A small network was trained on invented records. Each row is its activation on one of them, seen along a few directions.
After each row come some of the record's fields: POROL, KOBEK, MASE, LUPU, LOTIP, ROREB.
Not every record has every field; a missing one is left out.
The largest differences between rows may come from other fields.
(in the rows, 500 means zero)
Random noise pushes rows far along 16 fixed directions. That doesn't count. These rows show it; they differ only by the noise:
430; 457; 767; 469; 472; 602; 388; 654; 584; 488; 383; 328; 467; 524; 578; 588; 434; 456; 455; 636; 365; 471; 465; 545; 389; 455; 466; 571; 429; 556; 376; 693; 575; 481; 562
446; 527; 445; 481; 299; 335; 519; 532; 471; 659; 426; 643; 713; 499; 539; 502; 505; 400; 331; 671; 602; 667; 247; 513; 452; 535; 600; 519; 425; 572; 456; 550; 364; 642; 497
612; 487; 610; 666; 566; 534; 317; 504; 513; 362; 513; 425; 568; 478; 456; 446; 565; 539; 478; 519; 245; 693; 386; 465; 565; 522; 386; 622; 543; 524; 462; 633; 432; 557; 355
404; 803; 358; 540; 275; 453; 519; 608; 508; 590; 525; 375; 769; 435; 449; 484; 389; 740; 261; 581; 603; 418; 823; 285; 355; 451; 451; 345; 509; 589; 463; 288; 395; 730; 660
612; 625; 594; 538; 548; 717; 367; 493; 446; 814; 519; 390; 349; 602; 399; 381; 449; 456; 484; 593; 331; 512; 445; 679; 461; 513; 578; 702; 408; 435; 477; 546; 428; 596; 299
345; 520; 617; 394; 439; 487; 504; 565; 465; 563; 469; 483; 513; 415; 571; 576; 307; 387; 488; 582; 478; 503; 561; 590; 584; 542; 588; 593; 444; 662; 593; 539; 547; 553; 516
414; 406; 458; 558; 321; 249; 631; 484; 305; 670; 533; 330; 367; 519; 486; 640; 633; 709; 582; 503; 750; 304; 486; 381; 424; 366; 514; 449; 469; 400; 422; 353; 456; 523; 631
620; 469; 360; 636; 589; 550; 612; 497; 423; 572; 360; 710; 583; 682; 472; 454; 465; 510; 400; 455; 566; 366; 641; 519; 567; 597; 607; 285; 532; 539; 512; 407; 413; 557; 415
457; 552; 591; 572; 660; 411; 524; 573; 509; 694; 491; 391; 444; 530; 492; 544; 459; 422; 440; 285; 323; 322; 519; 603; 591; 425; 517; 514; 590; 608; 518; 513; 668; 453; 633
456; 537; 437; 596; 702; 590; 458; 717; 524; 588; 472; 492; 570; 540; 462; 689; 699; 495; 405; 633; 625; 548; 532; 618; 439; 419; 622; 719; 473; 546; 398; 665; 524; 535; 434
486; 684; 387; 424; 546; 629; 384; 584; 554; 309; 405; 756; 671; 529; 508; 464; 395; 413; 364; 444; 355; 450; 619; 567; 568; 450; 585; 407; 615; 498; 645; 642; 468; 514; 500
377; 370; 312; 607; 510; 385; 661; 663; 309; 586; 423; 456; 369; 699; 609; 653; 632; 654; 401; 469; 457; 441; 401; 473; 597; 625; 494; 464; 595; 512; 386; 585; 431; 390; 505
453; 549; 198; 395; 497; 743; 537; 703; 343; 490; 495; 633; 459; 694; 632; 609; 603; 587; 424; 544; 302; 487; 745; 659; 707; 674; 526; 569; 619; 504; 583; 477; 343; 411; 225
420; 605; 306; 376; 414; 650; 560; 389; 426; 584; 466; 472; 560; 438; 538; 497; 436; 634; 461; 700; 747; 576; 559; 493; 328; 603; 468; 519; 403; 447; 392; 488; 515; 573; 550
499; 719; 308; 328; 503; 700; 530; 574; 633; 386; 382; 671; 642; 562; 534; 428; 514; 454; 315; 528; 470; 523; 483; 551; 335; 502; 482; 349; 617; 505; 440; 640; 618; 420; 594
595; 668; 318; 518; 586; 671; 654; 409; 473; 437; 616; 557; 472; 594; 360; 432; 557; 670; 576; 511; 339; 528; 733; 479; 689; 583; 520; 443; 657; 576; 553; 353; 534; 441; 312
526; 512; 598; 637; 421; 435; 419; 516; 406; 281; 501; 531; 439; 605; 397; 472; 424; 640; 566; 492; 204; 427; 564; 357; 717; 439; 569; 414; 588; 461; 616; 564; 306; 517; 373
593; 251; 593; 552; 469; 256; 582; 490; 340; 371; 499; 494; 635; 444; 638; 605; 663; 551; 641; 343; 329; 512; 665; 499; 714; 601; 309; 511; 526; 609; 534; 276; 463; 384; 331

509; 430; 417; 489; 520; 545; 490; 380; 690; 368; 676; 376; 553; 442; 522; 684; 856; 665; 629; 497; 585; 500; 528; 436; 500; 301; 317; 487; 634; 393; 345; 376; 660; 424; 688 -> POROL is tadov, KOBEK is gaz, MASE is til, LUPU is zes, LOTIP is lur, ROREB is vig
483; 429; 615; 731; 720; 405; 441; 597; 666; 621; 439; 569; 807; 492; 514; 643; 527; 353; 322; 539; 509; 623; 470; 570; 608; 516; 584; 644; 430; 694; 432; 554; 482; 632; 494 -> POROL is dav, KOBEK is gaz, MASE is til, LUPU is nelu, LOTIP is lur, ROREB is vig
593; 409; 466; 423; 675; 605; 475; 377; 450; 196; 321; 497; 464; 422; 611; 443; 564; 590; 630; 322; 595; 485; 540; 508; 247; 576; 278; 462; 468; 243; 399; 646; 654; 276; 553 -> POROL is tadov, KOBEK is loz, MASE is kep, LUPU is zir, LOTIP is lur, ROREB is derar
447; 346; 602; 506; 504; 429; 413; 297; 372; 387; 401; 480; 414; 531; 541; 599; 360; 619; 695; 449; 505; 210; 562; 449; 532; 375; 513; 384; 436; 244; 500; 605; 471; 435; 683 -> POROL is gado, KOBEK is loz, MASE is nedu, LUPU is bop, LOTIP is lur, ROREB is vig
503; 352; 693; 701; 664; 453; 459; 539; 671; 485; 449; 405; 572; 460; 579; 552; 392; 348; 417; 317; 411; 410; 479; 467; 611; 489; 437; 325; 627; 751; 500; 475; 715; 586; 743 -> POROL is dav, KOBEK is fosa, MASE is nedu, LUPU is sife, LOTIP is lur, ROREB is vig
463; 401; 634; 577; 568; 280; 767; 598; 362; 231; 499; 400; 445; 507; 440; 549; 538; 741; 670; 591; 343; 635; 695; 313; 611; 704; 463; 579; 430; 641; 416; 538; 480; 254; 254 -> POROL is tadov, KOBEK is lum, MASE is rodo
593; 363; 581; 761; 534; 451; 361; 473; 535; 727; 408; 440; 514; 567; 536; 407; 375; 410; 282; 334; 546; 406; 359; 510; 500; 535; 456; 437; 477; 493; 518; 436; 403; 731; 598 -> POROL is tadov, KOBEK is loz, MASE is til, LUPU is zir, LOTIP is puzi, ROREB is vig
483; 443; 440; 301; 365; 608; 318; 411; 515; 327; 601; 507; 634; 353; 685; 593; 546; 458; 564; 475; 330; 567; 609; 585; 670; 491; 295; 570; 572; 498; 622; 398; 496; 515; 497 -> POROL is gado, KOBEK is loz, MASE is nedu, LUPU is zir, LOTIP is lur, ROREB is derar
779; 407; 463; 700; 874; 401; 440; 388; 664; 469; 491; 666; 821; 342; 474; 434; 722; 305; 420; 178; 691; 591; 444; 607; 460; 436; 342; 509; 567; 556; 488; 404; 706; 536; 555 -> POROL is tadov, KOBEK is lum, MASE is til
572; 601; 438; 494; 579; 676; 384; 412; 464; 482; 399; 582; 504; 506; 511; 331; 318; 471; 444; 445; 454; 482; 517; 554; 413; 606; 495; 454; 460; 375; 536; 590; 439; 543; 452 -> POROL is dav, KOBEK is gaz, MASE is rodo, LUPU is nelu, LOTIP is lur, ROREB is vig
441; 656; 206; 509; 532; 588; 533; 592; 521; 641; 667; 406; 418; 450; 449; 480; 653; 520; 331; 476; 624; 649; 357; 526; 455; 526; 451; 617; 668; 601; 493; 489; 596; 589; 539 -> POROL is gado, KOBEK is fosa, MASE is pirof
348; 700; 258; 416; 474; 479; 540; 822; 519; 459; 556; 537; 511; 608; 544; 632; 663; 589; 326; 422; 359; 395; 638; 496; 562; 408; 519; 504; 688; 514; 561; 526; 453; 376; 530 -> POROL is dav, KOBEK is lum, MASE is rodo, LUPU is nelu, LOTIP is lur, ROREB is derar
566; 510; 639; 626; 600; 351; 569; 484; 495; 866; 398; 461; 614; 578; 429; 443; 439; 468; 419; 551; 485; 462; 471; 552; 387; 532; 579; 547; 253; 498; 301; 483; 446; 530; 485 -> POROL is dav, KOBEK is gaz, MASE is rodo
426; 475; 453; 355; 447; 449; 636; 480; 542; 529; 439; 656; 635; 586; 522; 651; 579; 469; 524; 702; 542; 488; 485; 540; 511; 453; 632; 486; 461; 535; 406; 567; 550; 382; 524 -> POROL is gado, KOBEK is lum, MASE is nedu, LUPU is sife, LOTIP is puzi, ROREB is vig
444; 348; 309; 484; 701; 434; 550; 507; 459; 581; 421; 604; 609; 456; 643; 653; 658; 410; 399; 430; 691; 586; 374; 653; 510; 584; 449; 655; 499; 515; 413; 605; 601; 435; 543 -> POROL is dav, KOBEK is lum, MASE is til
513; 492; 627; 497; 618; 373; 430; 581; 581; 431; 492; 370; 620; 370; 556; 599; 663; 497; 516; 379; 469; 469; 537; 511; 355; 374; 348; 592; 480; 468; 394; 531; 641; 389; 613 -> POROL is dav, KOBEK is lum, MASE is rodo, LUPU is nelu, LOTIP is lur, ROREB is vig
458; 531; 558; 441; 455; 585; 558; 462; 572; 559; 539; 303; 634; 423; 467; 658; 530; 692; 563; 797; 733; 469; 820; 405; 333; 440; 468; 535; 315; 529; 288; 362; 559; 535; 580 -> POROL is gado, KOBEK is lum, MASE is ligur, LUPU is zir, LOTIP is lur, ROREB is derar
467; 458; 434; 394; 423; 389; 619; 539; 539; 434; 499; 489; 510; 421; 634; 517; 646; 464; 499; 348; 568; 531; 371; 478; 407; 530; 353; 373; 615; 536; 468; 415; 656; 384; 657 -> POROL is dav, KOBEK is fosa, MASE is pirof, LUPU is nelu, LOTIP is lur, ROREB is derar
459; 690; 435; 369; 510; 305; 744; 683; 481; 412; 428; 674; 755; 394; 488; 489; 532; 429; 467; 537; 660; 567; 648; 468; 301; 555; 614; 400; 424; 655; 455; 494; 571; 379; 516 -> POROL is pidut, KOBEK is fosa, MASE is nedu, LUPU is zes, LOTIP is lur, ROREB is vig
511; 258; 506; 438; 419; 385; 527; 324; 473; 479; 564; 560; 484; 453; 592; 573; 612; 422; 668; 529; 602; 555; 283; 511; 614; 480; 485; 448; 471; 436; 450; 444; 506; 467; 582 -> POROL is pidut, KOBEK is fosa, MASE is til, LUPU is bop, LOTIP is lur, ROREB is derar
363; 508; 544; 482; 482; 340; 643; 641; 412; 696; 306; 652; 533; 626; 559; 468; 234; 401; 340; 554; 475; 462; 501; 564; 508; 696; 682; 513; 282; 530; 487; 603; 347; 462; 456 -> POROL is tadov, KOBEK is gaz, MASE is pirof
476; 466; 478; 337; 394; 555; 358; 473; 544; 389; 539; 468; 527; 472; 655; 524; 501; 467; 480; 337; 240; 419; 561; 560; 610; 454; 262; 462; 639; 477; 574; 447; 561; 428; 584 -> POROL is gado, KOBEK is fosa, MASE is rodo
597; 434; 523; 595; 447; 327; 459; 461; 369; 411; 511; 456; 539; 447; 449; 472; 616; 624; 598; 420; 545; 504; 503; 397; 433; 445; 414; 510; 450; 351; 484; 420; 357; 506; 411 -> POROL is dav, KOBEK is loz, MASE is til, LUPU is bop, LOTIP is lur, ROREB is derar
518; 455; 567; 616; 515; 495; 255; 529; 492; 479; 503; 399; 645; 407; 537; 518; 478; 510; 405; 503; 413; 559; 503; 474; 512; 480; 389; 599; 428; 473; 449; 570; 368; 628; 506 -> POROL is gado, KOBEK is fosa, MASE is til, LUPU is nelu, LOTIP is lur, ROREB is derar
622; 418; 813; 601; 507; 601; 505; 441; 585; 502; 469; 496; 377; 587; 413; 391; 264; 403; 611; 502; 337; 373; 643; 488; 629; 534; 598; 328; 468; 599; 596; 387; 493; 557; 423 -> POROL is gado, KOBEK is gaz, MASE is kep, LUPU is nelu, LOTIP is lur, ROREB is derar
607; 427; 423; 398; 432; 688; 444; 260; 498; 234; 633; 502; 380; 379; 520; 427; 567; 593; 713; 416; 585; 518; 626; 472; 553; 494; 311; 470; 603; 369; 650; 300; 576; 500; 439 -> POROL is tadov, KOBEK is fosa, MASE is pirof
519; 397; 448; 520; 414; 481; 466; 585; 411; 449; 486; 308; 481; 489; 588; 502; 626; 655; 432; 456; 481; 518; 527; 418; 376; 557; 232; 504; 513; 453; 361; 454; 451; 454; 490 -> POROL is gado, KOBEK is fosa, MASE is til
532; 482; 388; 696; 740; 696; 405; 581; 573; 449; 641; 440; 320; 461; 466; 442; 546; 394; 407; 397; 487; 703; 327; 525; 658; 607; 476; 560; 703; 631; 592; 586; 573; 625; 475 -> POROL is tadov, KOBEK is fosa, MASE is kep, LUPU is nelu, LOTIP is lur, ROREB is derar
313; 363; 539; 414; 586; 593; 355; 387; 559; 340; 572; 330; 544; 301; 661; 746; 448; 537; 589; 519; 414; 546; 605; 554; 705; 464; 296; 711; 550; 566; 517; 572; 683; 482; 640 -> POROL is dav, KOBEK is loz, MASE is ligur
364; 622; 397; 639; 543; 346; 580; 786; 402; 604; 579; 382; 363; 576; 391; 560; 571; 555; 332; 495; 398; 543; 411; 449; 589; 504; 594; 631; 639; 683; 528; 628; 455; 520; 452 -> POROL is gado, KOBEK is loz, MASE is nedu
530; 357; 463; 430; 323; 584; 396; 589; 400; 599; 467; 490; 436; 531; 640; 561; 624; 508; 488; 597; 672; 495; 510; 600; 358; 512; 455; 644; 354; 310; 486; 424; 294; 567; 364 -> POROL is tadov, KOBEK is gaz, MASE is kep
491; 256; 670; 535; 720; 636; 493; 407; 637; 566; 375; 544; 774; 510; 645; 747; 470; 439; 553; 667; 515; 504; 760; 658; 640; 583; 481; 630; 315; 648; 358; 460; 607; 512; 459 -> POROL is dav, KOBEK is gaz, MASE is rodo
562; 622; 497; 405; 472; 521; 522; 415; 472; 814; 547; 512; 540; 597; 471; 488; 512; 477; 543; 523; 333; 361; 614; 644; 523; 439; 583; 497; 404; 412; 428; 362; 454; 445; 462 -> POROL is gado, KOBEK is fosa, MASE is ligur, LUPU is nelu, LOTIP is lur, ROREB is vig
505; 398; 474; 421; 392; 378; 547; 675; 425; 617; 434; 499; 496; 521; 625; 528; 668; 357; 417; 510; 568; 572; 282; 593; 340; 558; 461; 551; 467; 544; 416; 533; 494; 428; 460 -> POROL is gado, KOBEK is fosa, MASE is nedu, LUPU is sife, LOTIP is lur, ROREB is vig
514; 367; 460; 511; 507; 401; 530; 419; 489; 527; 523; 621; 473; 543; 539; 549; 591; 419; 573; 446; 520; 502; 311; 535; 629; 491; 561; 429; 523; 448; 503; 484; 490; 463; 559 -> POROL is pidut, KOBEK is fosa, MASE is pirof, LUPU is zir, LOTIP is lur, ROREB is derar
480; 486; 706; 618; 626; 471; 320; 422; 566; 656; 527; 467; 788; 350; 508; 608; 401; 427; 530; 607; 476; 591; 603; 573; 596; 479; 544; 727; 295; 554; 479; 489; 446; 672; 486 -> POROL is dav, KOBEK is lum, MASE is pirof, LUPU is zes, LOTIP is lur, ROREB is derar

Here are new rows. What are their fields?
595; 424; 306; 472; 392; 649; 498; 594; 490; 475; 636; 474; 257; 451; 485; 380; 719; 399; 443; 550; 777; 747; 198; 522; 379; 595; 432; 574; 604; 524; 566; 451; 482; 595; 355 -> POROL is gado, KOBEK is gaz, MASE is pirof, LUPU is zir, LOTIP is lur, ROREB is derar
423; 380; 511; 460; 593; 623; 321; 468; 557; 638; 530; 497; 432; 546; 580; 712; 576; 420; 529; 502; 522; 364; 476; 693; 609; 329; 546; 690; 451; 335; 508; 566; 492; 509; 569 -> POROL is dav, KOBEK is gaz, MASE is til, LUPU is nelu, LOTIP is lur, ROREB is derar
551; 409; 543; 544; 605; 584; 459; 214; 553; 322; 306; 617; 635; 570; 445; 481; 380; 646; 580; 706; 597; 500; 483; 390; 371; 509; 512; 412; 264; 263; 266; 727; 448; 434; 565 -> POROL is gado, KOBEK is gaz, MASE is rodo, LUPU is zir, LOTIP is lur, ROREB is derar
601; 310; 690; 598; 432; 475; 459; 614; 605; 473; 323; 637; 664; 671; 597; 516; 402; 349; 384; 485; 309; 362; 560; 495; 619; 537; 528; 227; 502; 658; 484; 442; 405; 550; 489 -> POROL is gado, KOBEK is fosa, MASE is rodo, LUPU is zir, LOTIP is lur, ROREB is derar
699; 576; 654; 592; 420; 533; 416; 522; 582; 613; 569; 519; 557; 541; 400; 295; 503; 379; 415; 564; 224; 745; 322; 525; 558; 571; 484; 592; 503; 632; 529; 436; 371; 622; 236 -> POROL is dav, KOBEK is lum, MASE is kep
406; 474; 462; 592; 479; 508; 344; 562; 406; 674; 512; 555; 438; 622; 485; 665; 474; 509; 486; 605; 517; 345; 522; 558; 654; 357; 745; 585; 417; 345; 560; 581; 233; 640; 468 -> POROL is dav, KOBEK is gaz, MASE is ligur, LUPU is nelu, LOTIP is lur, ROREB is derar
452; 393; 606; 666; 625; 391; 513; 562; 374; 416; 650; 375; 343; 386; 385; 676; 551; 579; 725; 453; 632; 398; 716; 441; 691; 370; 631; 627; 497; 566; 672; 414; 499; 564; 413 -> POROL is dav, KOBEK is loz, MASE is nedu, LUPU is nelu, LOTIP is lur, ROREB is derar
521; 388; 595; 339; 309; 613; 350; 619; 444; 545; 387; 580; 441; 690; 626; 616; 633; 471; 550; 644; 387; 361; 507; 663; 432; 385; 554; 591; 384; 279; 471; 557; 309; 431; 320 -> POROL is dav, KOBEK is fosa, MASE is rodo
473; 583; 502; 487; 425; 517; 453; 211; 539; 583; 657; 427; 553; 387; 446; 425; 386; 545; 581; 621; 451; 657; 386; 434; 617; 525; 477; 530; 464; 519; 480; 452; 506; 638; 577 -> POROL is pidut, KOBEK is fosa, MASE is rodo, LUPU is zes, LOTIP is lur, ROREB is derar
526; 335; 402; 537; 502; 646; 458; 393; 483; 585; 615; 585; 328; 637; 453; 636; 627; 526; 613; 624; 637; 433; 514; 580; 729; 409; 632; 593; 542; 416; 594; 412; 409; 604; 365 -> POROL is tadov, KOBEK is lum, MASE is rodo
525; 537; 221; 485; 482; 727; 558; 499; 466; 494; 492; 716; 496; 631; 508; 520; 579; 560; 479; 579; 655; 502; 610; 540; 576; 578; 625; 412; 592; 464; 584; 406; 383; 571; 353 -> POROL is dav, KOBEK is fosa, MASE is til, LUPU is nelu, LOTIP is lur, ROREB is derar
382; 473; 474; 585; 662; 603; 477; 515; 510; 396; 457; 347; 462; 318; 510; 459; 277; 511; 378; 513; 705; 620; 499; 410; 403; 665; 381; 522; 482; 650; 456; 647; 656; 612; 646 -> POROL is gado, KOBEK is fosa, MASE is pirof
414; 707; 337; 120; 121; 584; 466; 622; 576; 416; 593; 528; 588; 312; 584; 438; 553; 400; 407; 640; 711; 623; 450; 496; 231; 439; 415; 464; 511; 492; 549; 433; 510; 547; 601 -> POROL is gado, KOBEK is fosa, MASE is pirof, LUPU is zes, LOTIP is lur, ROREB is derar
508; 373; 464; 504; 408; 665; 357; 266; 666; 503; 538; 540; 531; 513; 582; 517; 416; 412; 493; 563; 528; 466; 305; 467; 610; 430; 473; 271; 601; 485; 487; 479; 536; 683; 774 -> POROL is pidut, KOBEK is gaz, MASE is nedu, LUPU is bop, LOTIP is lur, ROREB is derar
514; 440; 686; 565; 495; 245; 486; 514; 459; 574; 648; 223; 468; 385; 411; 659; 790; 648; 700; 494; 528; 461; 535; 439; 429; 256; 422; 742; 426; 444; 390; 403; 559; 443; 485 -> POROL is dav, KOBEK is lum, MASE is rodo
588; 581; 278; 426; 455; 586; 375; 343; 505; 485; 596; 596; 514; 411; 468; 336; 531; 453; 437; 460; 578; 672; 315; 547; 458; 517; 392; 577; 527; 361; 566; 504; 436; 597; 453 -> POROL is gado, KOBEK is gaz, MASE is rodo
493; 459; 656; 608; 484; 387; 525; 452; 635; 722; 493; 462; 616; 642; 459; 612; 531; 478; 469; 568; 347; 397; 449; 482; 600; 375; 576; 425; 473; 589; 366; 459; 535; 519; 633 -> POROL is gado, KOBEK is fosa, MASE is nedu, LUPU is zir, LOTIP is lur, ROREB is derar
566; 456; 622; 370; 496; 539; 395; 650; 440; 240; 394; 553; 410; 404; 603; 368; 478; 338; 540; 428; 409; 674; 371; 603; 358; 629; 411; 660; 468; 479; 611; 672; 484; 387; 263 -> POROL is dav, KOBEK is gaz, MASE is rodo, LUPU is sife, LOTIP is lur, ROREB is vig
